A small network was shown many inputs. Here are its activations along a few directions, one row for each input.
In each table, some parts of the input vary, and every possible input appears once, in random order.
A made-up example of a description, with smaller parts first: one of 5 places around a ring, together with either a single point or (one of 2 separate values, together with one of 4 places along a line) or one of 9 places along a line.
Shared parts are said once, and a part with two or three values counts as separate values.
(in the rows, 128 means zero)

Other details of the inputs shift rows strongly along two fixed directions, in all tables alike. That doesn't count.

Rows:
R1: [115  89 184 164 146 111 116 100 145 113  89 211]
R2: [110 204  85  84 149 132 140 153 109 158 183  70]
R3: [135 128 113 118 109 132 146 132 150 117 114 103]
R4: [100 100 167 117 126  50 175 106 166 122 102 102]
R5: [141 142 130 153 151 167  96 130 111 124 119 183]
R6: [ 86 114 195 131 149  20 162 109 130 142 127 118]
R7: [112 166  97  74 127 116 164 137 128 149 153  43]
R8: [135 157  79 102 114 173 133 145 133 131 140  74]
R9: [ 88  43 124 131 147  77 142 121 122 131 160 148]
R10: [151  91 132 146 111 146 128 123 150 107  92 145]
R11: [109 162 134 109 146  87 147 134 115 153 161  96]
R12: [185 122  93 128 111 192 118 148 129 102 123 140]
R13: [117 108 151 132 124  96 149 114 148 120  97 106]
R14: [ 89 118 195 133 166  27 166 107 142 131 124 141]
R15: [103 133 139 129 105 129 106 118 117 147 134 130]
R16: [164 125  94 146 118 216  98 131 117 121 112 126]
R17: [140 115 147 164 118 145  84 121 105 134 115 168]
R18: [129 112 151 173 112 154  76 116 100 140 101 175]
R19: [154  69 165 148 122 106 140 111 156  93  83 168]
R20: [140 129 111 133 122 163 122 124 125 122 112 104]
R21: [168 129 104 122 112 158 131 142 132 103 122 125]
R22: [143 157  95  75 114 125 181 147 150 114 161  65]
R23: [100 111 186 129 147  34 155 117 131 140 132 120]
R24: [135 158  82  85 106 142 163 148 153 120 151  68]
R25: [150 128 136 152 140 142  98 134 108 131 128 159]
R26: [146 102 159 171 126 140  85 121 102 129 108 178]
R27: [165 122 130 172 144 174  75 132 104 124 113 190]
R28: [117  89 182 169 117 104 102 107 118 132 101 173]
R29: [123 150 103  86 127 127 156 135 132 141 148  65]
R30: [123 144 112  94 111 104 170 133 158 117 133  75]
R31: [142 168  90 141 140 210  85 142 109 129 133 171]
R32: [107 121 174 132 157  65 150 115 144 129 127 154]
R33: [131 142 124 146 113 156  87 127  98 148 129 141]
R34: [ 81 203  93  70 141 127 158 141 137 153 175  81]
R35: [ 84 146 140 117 109 107 121 111 120 157 139 115]
R36: [ 97  67  84 113 145 113 135 143 120 131 184 127]
R37: [112 101 152 120 124  79 165 114 164 119 107 110]
R38: [152 121 138 165 150 158  91 129 113 118 117 190]
R39: [196 154  60 128 101 236 103 159 117  98 131 125]
R40: [147 159  99 145 121 192  74 142  84 146 138 139]
R41: [101 192  91  84 143 135 145 144 134 144 174  96]
R42: [154  85 155 146 118 111 138 115 151  96  83 156]
Each input here is: one of 2 separate values, together with either a single point or one of 9 places along a line or one of 11 places along a line.
Q: The inputs of R18 and R28 match in every part but the choice among 2 separate values. If R31 is changed in the same way as R18 into R28, which row does it become?
A: R41
Q: Change only the choice among 2 separate values in R7. List by row number the other rows that result.
A: R29

Rows:
R43: [106  88 191 125 133  40 179 100 159 117 103 121]
R44: [101  96 181 122 130  48 174 102 159 122 108 108]
R45: [112 159  83  94 128 144 130 145 114 149 172  89]
R46: [135 142 115 141 141 164 102 135 111 132 131 148]
R47: [119 104 165 140 118  89 129 114 135 123 108 147]
R48: [160 133  92 145 109 210  91 136 117 120 112 136]
R49: [134  81 175 153 127 103 136 105 143 111  87 154]
R50: [141 124 123 120 127 122 145 131 136 117 124 118]
R51: [145 109 134 159 121 162  94 123 120 118 104 180]
R52: [170  83 150 170 124 159 104 117 126 100  82 186]
R53: [155  62 185 175 129 114 120 103 138  97  70 188]
R54: [126 133 104 120 134 155 116 136 118 134 146 132]
R55: [135 175 100 120 127 169 108 141 114 140 143 122]
R56: [102 101 177 108 140  23 195 110 167 118 118 104]
R57: [108 180  93  94 140 130 137 146 116 154 173  77]
R58: [102 126 175 130 143  68 150 111 139 132 121 137]
R59: [119 147 112 103 127 114 153 140 137 127 169  97]
R60: [137 123 121 142 125 160 105 129 120 123 120 162]
R61: [107 179  76  64 129 105 179 155 150 138 172  41]
R62: [131 124 115 135 110 150 120 128 135 123 116 117]
R63: [119 175  88 105 131 151 121 147 107 155 169  91]
R64: [147 112 150 172 141 161  86 119 115 119  97 194]
R65: [113 159  97  76 129  96 178 144 151 133 162  59]
R66: [118 156  94 102 129 149 129 141 124 139 158 108]
R67: [111 117 193 140 129  55 143 107 138 131 107 142]
R68: [159 140  99 161 123 205  66 141  88 137 127 159]
R69: [154 117  96 156 121 199  73 138  95 130 129 165]
R70: [117 141 100 112 121 137 120 140 112 145 156 103]
Q: Describe the family of inputs behind these rows.
A: either a single point or one of 11 places along a line or (one of 2 separate values, together with one of 8 places along a line)
Q: Change only the choice among 2 separate values in R47. List by row number the other rows that result.
A: R67

Rows:
R71: [167  45  96 167 117 193  91 136 118  98 113 177]
R72: [137 172  97  93 106 153 149 136 152 124 124  78]
R73: [108 186 100 106 126 146 118 140 109 160 156  82]
R74: [ 84  73 157  95 111  24 197 106 162 128 129  62]
R75: [158 115 123 166 144 185  83 130 107 118 114 192]
R76: [118 185 103 100 122 149 129 138 118 151 149  79]
R77: [132  80 219 171 131  60 137  94 143 112  66 173]
R78: [141  75 216 171 120  67 142  93 155 101  60 169]
R79: [136 161  84  89 128 153 159 145 152 114 145  95]
R80: [145 166  87  96 128 149 148 151 135 121 158  96]
R81: [110 174  85 102 151 145 124 149 109 153 178 103]
R82: [129 126 131 168 113 179  58 123  88 146 118 179]
R83: [ 51 118 174 102 154   6 170 114 133 157 173 117]
R84: [176 116 123 165 140 183  88 137 111 108 109 189]
Q: Describe the family of inputs behind these rows.
A: one of 2 separate values, together with either a single point or one of 6 places along a line
Q: Which other rows agree with R74 in the choice among 2 separate values? List them by row number.
A: R72, R73, R76, R77, R78, R82
